A =
[[2.03, 4.94, -1.54, -3.78, 0.58, 1.74, 3.65, -1.71, -2.43, -2.35],
 [0.52, 1.31, -0.39, -1.03, 0.18, 0.44, 0.97, -0.43, -0.63, -0.61],
 [2.02, 4.92, -1.54, -3.76, 0.58, 1.73, 3.64, -1.69, -2.42, -2.34],
 [1.30, 3.15, -0.98, -2.44, 0.38, 1.11, 2.33, -1.09, -1.54, -1.49],
 [-1.47, 1.97, 1.98, -1.30, 1.58, -1.59, -1.93, -2.54, 2.12, 1.85],
 [1.53, 3.72, -1.16, -2.86, 0.45, 1.31, 2.75, -1.28, -1.83, -1.77],
 [0.17, 0.98, -0.03, -0.75, 0.26, 0.11, 0.37, -0.53, -0.15, -0.17],
 [1.77, 4.32, -1.35, -3.30, 0.51, 1.51, 3.19, -1.48, -2.13, -2.05],
 [2.28, 5.54, -1.73, -4.23, 0.65, 1.95, 4.09, -1.91, -2.72, -2.63],
 [0.53, 1.33, -0.40, -1.05, 0.18, 0.45, 0.98, -0.44, -0.64, -0.62],
 [2.30, 5.57, -1.74, -4.27, 0.65, 1.97, 4.11, -1.94, -2.73, -2.64],
 [-1.47, 1.97, 1.98, -1.30, 1.57, -1.59, -1.93, -2.54, 2.12, 1.84],
 [-1.68, 2.25, 2.27, -1.50, 1.80, -1.82, -2.21, -2.91, 2.43, 2.11],
 [1.03, 2.52, -0.78, -1.95, 0.31, 0.88, 1.87, -0.86, -1.24, -1.19]]
The bottom-left entry is 1.03
Give the second smallest entry.
Answer: -4.23
The largest entry in the last column is 2.11
Give the third smallest entry.
Answer: -3.78
Give the third largest entry.
Answer: 4.94
The third entry on the diagonal from the top-right corner -> -1.69
Give the last entry in the row that holds the smallest entry.
Answer: -2.64
Give the entry just left of the largest entry.
Answer: 2.30
The entry in the top-right corner is -2.35
The entry directly above 2.25 is 1.97
The last entry, reading row by row: -1.19
Give the 4th-last entry, reading row by row.
Answer: 1.87
The 1st entry, reading row by row: 2.03
Give the smallest entry in the last row.
Answer: -1.95
The entry just right of -1.95 -> 0.31
Give the entry just left of -1.95.
Answer: -0.78
Give the entry directly below -2.64.
Answer: 1.84
The entry directly above -2.05 -> -0.17
The entry directly below -0.40 is -1.74
Give the entry just left of 1.51.
Answer: 0.51
The entry just left of -1.50 -> 2.27
The entry just right of 1.80 -> -1.82
The smallest entry: -4.27
Give the entry just left of -2.86.
Answer: -1.16
Give the entry directly above 3.72.
Answer: 1.97
Give the 3rd entry on the main diagonal.
Answer: -1.54
Give the entry just right of 2.28.
Answer: 5.54
The entry just right of -0.63 is -0.61
The entry just left of 1.84 -> 2.12
The largest entry in the last row: 2.52

Read these off the grid that follows.
1) Find the bottom-left entry.
2) Find the 2nd smallest entry.
3) Find the entry in the top-left corner.
4) Find the entry just right of -1.91.
5) Find the top entry of the column that holds the smallest entry.
6) Find the entry just right of -0.22.
7) Find the third entry, reading row by row.
8) Find the last entry, reading row by row.
[[3.96, -4.86, -5.03, 0.75, -5.20, -5.46, -5.34],
 [-2.08, -1.91, -2.00, 2.49, -2.43, -2.30, -1.76],
 [-3.91, 3.07, 3.27, -0.22, 3.15, 3.14, 3.17],
 [0.46, -2.06, -2.42, 1.52, -2.28, -2.30, -2.38],
 [2.91, -0.53, -0.50, -4.38, -0.78, -0.53, -0.39],
 [5.39, 0.64, 0.80, -3.58, 0.54, 0.60, 0.66],
 [-1.89, 3.33, 3.07, -1.70, 3.21, 3.38, 3.35],
 [-2.98, -1.71, -1.62, 3.04, -1.73, -1.74, -1.71],
 [-2.64, 0.52, 0.73, 4.25, 0.67, 0.72, 0.64],
 [2.41, -0.38, -0.49, -4.11, -0.46, -0.56, -0.43]]
1) 2.41
2) -5.34
3) 3.96
4) -2.00
5) -5.46
6) 3.15
7) -5.03
8) -0.43

[[-0.191, -0.191, 0.213, -0.177, 0.236, -0.184, -0.182, -0.155, -0.162, -0.181, 0.191, 0.227, -0.217, 0.245, 0.223, 0.240],
 [0.105, 0.103, -0.069, 0.091, -0.079, 0.094, 0.097, 0.092, 0.089, 0.101, -0.064, -0.069, 0.118, -0.080, -0.076, -0.079],
 [-0.070, -0.071, 0.075, -0.065, 0.081, -0.068, -0.061, -0.061, -0.061, -0.062, 0.074, 0.084, -0.086, 0.093, 0.088, 0.085],
 [0.098, 0.101, -0.067, 0.095, -0.078, 0.097, 0.095, 0.088, 0.096, 0.090, -0.056, -0.068, 0.120, -0.074, -0.067, -0.075],
 [-0.090, -0.093, 0.095, -0.094, 0.104, -0.098, -0.096, -0.083, -0.085, -0.081, 0.090, 0.095, -0.103, 0.106, 0.102, 0.096],
 [-0.077, -0.078, 0.106, -0.069, 0.113, -0.071, -0.064, -0.060, -0.068, -0.068, 0.098, 0.113, -0.096, 0.117, 0.112, 0.113]]
Which number is the last entry, reading row by row? 0.113
The third-last entry, reading row by row: 0.117
The entry just left of 0.074: -0.062
Which number is the entry just right of -0.093? 0.095
Which number is the top entry of the column that holds the largest entry? 0.245
The fourth entry, reading row by row -> -0.177
Which number is the 4th-last entry, reading row by row? -0.096
Which number is the smallest entry? -0.217
The entry just right of 0.074: 0.084
Which number is the third largest entry? 0.236
Which number is the entry directly above -0.093? 0.101
Which number is the entry in the top-left corner? -0.191
The entry just left of 0.091: -0.069
Which number is the entry just right of the largest entry? 0.223
Which number is the entry directly below -0.090? -0.077
The top-right entry: 0.240
Which number is the smallest entry in the last column? -0.079
Which number is the entry just left of -0.093? -0.090
The entry just right of 0.075 -> -0.065
Which number is the entry just right of -0.062? 0.074
Which number is the entry directly above 0.089? -0.162
The entry directly above 0.112: 0.102
Which number is the second entry in reading order? -0.191
The entry just left of the smallest entry -> 0.227
The entry just right of 0.104 -> -0.098
Which number is the entry directly below the largest entry? -0.080
Which number is the entry directly above -0.103? 0.120
Which number is the entry directly above -0.070? 0.105
Which number is the entry directly below -0.093? -0.078
Which number is the 3rd entry on the diagonal from the top-right corner? 0.093

[[17, 41, -11, -29, 6, 15, 31, -12, -18, -17, 20], [-11, 19, 19, -10, 15, -12, -15, -21, 20, 17, -16], [-14, 23, 23, -13, 18, -16, -20, -27, 24, 21, -20], [14, 32, -8, -22, 5, 12, 24, -9, -13, -13, 16], [-11, 19, 19, -10, 15, -12, -15, -21, 20, 17, -16], [-25, 37, 37, -22, 30, -27, -33, -44, 39, 34, -35], [-8, 14, 14, -7, 11, -8, -11, -15, 15, 13, -11]]
Read off the entry just left of 30.
A: -22
Read off the centre entry.
A: 12
Read off the entry just right of -14.
A: 23
Read off the entry just left of the smallest entry.
A: -33
Read off the entry just left of the centre entry.
A: 5
The entry just right of the centre entry -> 24
The entry just right of the smallest entry: 39
The entry just left of 16: -13
Read off the entry just right of the largest entry.
A: -11
